Each row below holds a small network's activations on one input, seen along a few directions.
In each table, some parts of the input vary, and every possible input appears once, in random order.
A made-up example of a description, with smaller parts first: one of 3 separate values, together with either a single point or one of 9 places around a ring or (one of 4 places along a line, together with one of 5 places around a ring).
Shared parts are said once, and a part with two or three values counts as separate values.

Other details of the inputs shift rows strongly along two fixed directions, in all tables alike. That doesn't count.

A family of inputs:
x1: [ 31.4  10.2  -7.5  37.0  19.0 -39.2  48.0   8.2  44.2  29.7 -20.8   4.5
   7.0]
x2: [-26.0   8.6 -32.8 -51.3 -18.6  16.4 -73.4   4.2  17.8 -51.2  19.5  48.5
 -64.5]
x3: [-26.0  45.8  13.1   4.9 -31.5  80.3 -54.0  19.5  27.3   0.8   2.0  32.6
 -74.7]
x4: [ 16.9   8.2   3.8  31.1  23.0 -32.0  53.3  -3.8  41.5  26.8 -27.7  19.8
  23.3]
x5: [ 51.3   1.6  24.4 -14.4   1.1 -27.5  35.3 -13.1  -3.2  12.4 -35.4 -30.0
  42.6]
x6: [-33.3  -8.4  -8.0 -28.5 -62.1  71.9 -56.9 -22.9 -12.7 -54.3   9.4   1.2
 -30.3]
x7: [  5.6 -11.7   3.0 -55.3 -71.2 -22.0 -18.2 -14.3  46.9 -14.1 -44.4  55.7
 -20.3]
x8: [ 16.7   6.2  -4.1   4.1  26.3 -53.9  18.5   5.3  32.3  26.2 -19.0  -3.2
  60.0]
x9: [-24.3   3.5 -28.7  26.0   4.9  19.3  -7.7 -45.5 -51.7  12.4  28.0 -18.4
  -1.9]
x10: [ 17.1   4.7   8.2  -2.8  51.0  17.9 -18.6  20.9 -36.0  -8.0  29.2 -22.9
  -3.7]
x11: [ 12.0   5.0   2.7  27.7  57.2  21.4   6.2  13.2 -23.9 -30.7  12.4   5.5
 -30.6]
x12: [ -4.5  14.8  12.8  47.9  46.5  23.3  -9.8 -26.4 -28.0  13.4  -5.6  19.8
 -29.8]
x13: [  7.0  11.3  -9.4 -16.7  32.1  -4.1  -2.8 -49.4 -58.2  -2.6  16.8  17.6
 -36.5]
x14: [ 13.2 -35.4 -14.1  10.9 -14.8 -48.3  55.9   4.1  10.4 -14.4   9.8 -25.7
  40.4]
x15: [-32.1  12.8 -11.8  35.8  -1.2  17.8   1.0  -5.1 -48.6  24.8  51.3 -13.7
 -12.9]
x16: [ 19.8  15.0  20.6  20.5  39.5  46.1  13.2 -25.6 -46.6 -13.9  -8.1   0.3
 -31.4]
x17: [  5.0  32.1  11.7 -30.3 -68.6  11.3 -31.9  35.1  64.1  27.1 -26.6   5.1
   0.0]
x18: [-51.2  23.4  -1.1 -19.8 -43.0  56.9 -75.1  21.9  11.2  -1.0  17.5   6.4
 -46.6]
x19: [ 10.5  22.7  34.2  28.8  33.2  45.5  23.3  19.9 -46.4   0.4  11.5   6.3
 -41.9]
x20: [ 24.9 -28.7   8.2  -9.2  -0.6 -34.1  51.3  21.3  10.3  18.6  -2.9 -30.5
  30.2]
x21: [ 35.7  20.1   2.3   0.5   1.7 -33.9  21.2 -22.1  10.6  45.4 -31.0 -24.8
  40.9]
x22: [-20.7   2.1 -20.8  13.8  39.0   8.3 -19.2   4.6 -26.8  24.6  38.6 -20.3
 -10.9]
x23: [-35.1 -13.9 -17.0  37.1  11.3   6.6 -16.6 -34.1 -50.3   5.4  25.0  -2.1
   2.9]
x24: [-46.7  -8.4 -33.1  27.8  27.5   1.0  -9.7 -20.4 -30.7  -8.6  42.4   1.6
  15.7]
x25: [ 14.2  27.4   6.1 -11.9 -64.9  31.0  -6.5 -16.5  74.6  14.5 -57.2  22.5
 -24.9]
x26: [ 25.6   2.1  14.2  13.3   7.2 -47.8  11.5 -10.6  11.7  38.9 -33.7  -7.9
  46.2]
x27: [  7.8  -3.4  27.6   5.6  46.5  10.1 -29.7  -8.0 -53.6 -21.2  -0.6  -8.0
   7.9]
x28: [ 30.3 -10.8  16.5 -11.4  24.5 -45.6  33.6  15.6  17.4  -8.6 -23.2  -8.2
  61.9]
x29: [ 21.0 -34.1  -6.1   5.4 -23.6 -27.2  64.0   8.5   2.0  11.7  15.6 -25.9
  32.9]
x30: [-13.3   4.7  -8.4 -37.4 -75.8   8.9 -27.2 -13.8  57.7  14.1 -41.9  -4.6
   4.1]
x31: [ 18.4 -11.6  29.7  -2.7 -17.4 -29.5  58.7  23.9  -7.6  25.3  -8.1 -27.4
  26.3]
x32: [-42.9  -1.9 -17.1  14.2  52.3  -6.1 -23.3  -9.3 -23.8  -1.8  25.7  -3.4
  12.6]
x33: [-16.8 -24.8  20.1   7.7  34.1   7.8 -16.0 -14.4 -58.0 -22.0   5.2 -10.7
   2.1]
x34: [ -2.6  21.9 -22.4  17.1  61.0 -10.6 -42.4   9.0 -16.9   1.1  27.8 -15.2
   3.6]
x35: [ -1.1  19.6   2.5  -8.5  25.2  -4.9   6.9  -6.1 -56.7  12.2  37.1  23.9
 -46.2]
x36: [-57.4   2.4 -46.5  -7.2 -44.6  38.5 -78.7   4.5  24.5 -39.5  33.1  10.2
 -32.5]
x37: [-32.9 -26.3 -10.4  13.0  28.4   9.6   4.6 -12.4 -42.9 -44.1  40.5  -4.1
  17.0]
x38: [-28.2   0.8 -30.5  18.8  47.2 -12.0 -28.8   2.4 -22.0   1.0  32.8 -18.5
  -2.7]
x39: [ 19.3 -29.3  -4.0  -4.6   7.8 -53.9  41.9  20.7  13.9  -5.8  -9.7 -26.8
  40.3]
x40: [  4.0 -32.1   9.2  -9.3  12.7 -46.7  46.9   8.3  11.7  -9.5 -16.8 -11.6
  55.0]
x41: [-24.4 -13.1   2.1 -25.9 -70.4  -3.8 -37.8  -1.7  58.1   6.9 -45.8  13.2
   8.6]
x42: [ 14.5  -2.6 -15.2 -64.9 -65.7 -14.8  -7.3  12.7  63.7   0.2 -13.5  42.0
 -32.3]
x43: [ 43.1   8.9  36.3  -5.5  -4.9 -27.1  45.1  32.1  -2.5  25.9 -15.9 -23.7
  32.8]
x44: [-18.7  -6.5  13.0  20.8  -1.3  24.6  15.1   3.3 -59.8  -9.9  48.7 -20.6
 -13.0]
x45: [ 51.1  -5.3  18.4  14.1   9.3  -7.7  72.0  23.3  21.2  19.7 -20.6  -1.1
   3.3]
x46: [  6.6  -2.8  20.1 -25.6 -45.9  20.2   4.9  22.3  80.0 -40.3 -51.5  39.6
  -6.5]
x47: [  3.9  22.6 -14.3  10.9  52.4  11.4 -32.3  11.6 -22.4  25.1  32.7 -16.6
  -4.7]
x48: [ 18.3  -2.3   1.3 -48.1 -47.6  -7.2 -34.5  41.9  72.2 -36.5 -32.9   0.9
  15.0]
x49: [  5.8 -15.1 -28.9  20.9 -24.1 -35.2  49.4  -0.8  15.1  45.0  17.9 -20.1
  30.9]
x50: [ 12.2  18.1  -1.0 -10.7 -57.3  26.6  -5.0  23.7  93.8  20.8 -32.1  25.9
 -31.6]
x51: [-44.9 -25.1   1.9 -18.3 -55.6  60.2 -66.3 -10.5 -12.4 -61.2   5.2  17.8
 -25.6]
x52: [-14.9  -0.2 -17.1 -15.4  55.3 -22.4  -4.4 -22.0 -38.0 -22.6  29.8  39.6
 -18.2]
x53: [ 25.9 -20.3  16.4 -11.7 -11.2 -28.6  48.5 -19.4  -7.6  11.6 -28.6 -32.6
  36.9]
x54: [  9.1  -2.6  30.0  31.8  44.4  33.3   3.6 -13.6 -47.3 -20.2 -11.8  17.7
 -26.3]
Each input here is: one of 6 places around a ring, together with either a single point or (one of 2 separate values, together with one of 4 places along a line).
The inputs of x25 and x1 match in every part but the place on the ring of 6. If x6 is changed in the same way as x25 into x1, which row does it become?
> x14
The inputs of x7 and x52 match in every part but the place on the ring of 6. If x33 is changed in the same way as x7 into x52, which row does it become?
> x40
A walk changes only the place on the ring of 6. It starts at x8 and steps to x34. List the rest of the walk in order.
> x47, x17, x21, x26
Which other rows agree with x42 in the place on the ring of 6? List them by row number.
> x10, x20, x22, x29, x45, x47, x49, x50
A walk changes only the place on the line of 4. It starts at x4 and steps to x8. List the rest of the walk in order.
> x32, x24
Which other rows does x24 become when the choice among 2 separate values takes its other values? List them by row number.
> x37
Which other rows does x12 become when the choice among 2 separate values takes its other values? List them by row number.
> x54

A family of inputs:
x55: [ -6.9  -7.4  -7.8  16.6  15.9  -4.9  22.7   0.4  -5.1  17.0  15.0 -14.4
   6.3]
x56: [  1.2  -1.6   4.2  -3.1  25.2 -17.8   5.5 -14.1 -18.9   9.7  -0.9  -2.7
  20.6]
x57: [-13.1   9.2 -14.9  -9.5  -5.6   4.0 -28.8  13.4  21.0 -13.7  13.2  15.0
  -6.2]
x58: [ 38.5 -15.7   7.5 -32.8 -63.1 -51.4  52.6   5.8  85.3   0.3 -62.1   4.4
  46.2]
x59: [  4.6  -4.4  -5.8  10.7  28.3 -27.2  -2.8  -3.0 -10.5  10.2  -2.4  -6.4
  10.2]
x60: [  1.1  -1.7  10.6   2.5  18.8  -5.3   6.6  -5.1 -22.9  11.7   0.6 -16.3
  25.4]
x61: [ -7.0  -6.8 -16.7  11.5  23.1 -14.6  20.2  -7.6  -5.7  14.2  12.2  -0.5
   2.6]
x62: [-20.9  -4.8  12.0  -6.9 -25.1  18.5 -12.9   8.5  -3.7 -18.1   4.8   7.5
 -11.6]
x63: [-11.9  12.3  -7.3  -9.1 -28.3  19.7 -22.0  -1.6   2.6   3.5  10.8  -7.5
 -14.8]
x64: [-21.4  -5.2   3.8 -12.8 -19.2   8.9 -15.4   0.0  -1.9 -21.2   0.7  21.8
 -16.1]
x65: [ 24.7  20.7  15.7  15.8  33.5  -1.2  21.6  -2.4  -6.7  20.6 -11.2  13.4
 -17.2]
x66: [-11.6  -0.8  -8.8   2.1 -19.9  16.6 -22.2 -18.2   5.8  -9.6  -4.9  15.8
 -14.1]
x67: [ 17.7 -15.1   6.8   2.4  14.3  -4.3  22.3   5.9 -25.6  -4.1  10.3 -13.9
   2.7]
x68: [  1.9 -11.0  -0.8 -23.2 -12.4  11.6 -16.9   4.0   2.3 -25.9   2.4  12.2
 -21.4]
x69: [-11.2  -0.8  -0.4  -3.5  -8.8  12.0 -39.1  12.3  10.4  -6.5  -4.6  -7.5
  -6.4]
x70: [ 24.3  20.7  20.8  21.6  28.2  11.3  23.5   7.5 -10.9  22.7  -9.0  -0.1
 -12.9]
x71: [-13.3   8.9  -8.0  -4.0 -10.9  15.4 -26.7  22.2  17.0 -10.8  15.7   1.2
  -2.7]
x72: [ 11.2  -3.8   5.3   8.3  22.8  -0.9  19.1  -2.2 -16.7 -13.2  -0.9 -17.9
  18.3]
x73: [-12.3  12.7 -16.1 -14.4 -21.3  10.1 -24.5  -9.8   3.2   0.7   7.7   6.5
 -19.1]
x74: [  4.3  -5.2   0.0  27.8   4.3  -0.4  17.3 -16.2 -19.0  12.2   2.6 -10.5
  10.1]
Describe the family of inputs behind these rows.
> one of 2 separate values, together with either a single point or one of 9 places around a ring
The inputs of x70 and x65 match in every part but the choice among 2 separate values. If x62 is changed in the same way as x70 into x65, which row does it become?
> x64
Which other rows does x63 become when the place on the ring of 9 takes its other values? List them by row number.
> x55, x60, x62, x67, x69, x71, x72, x74
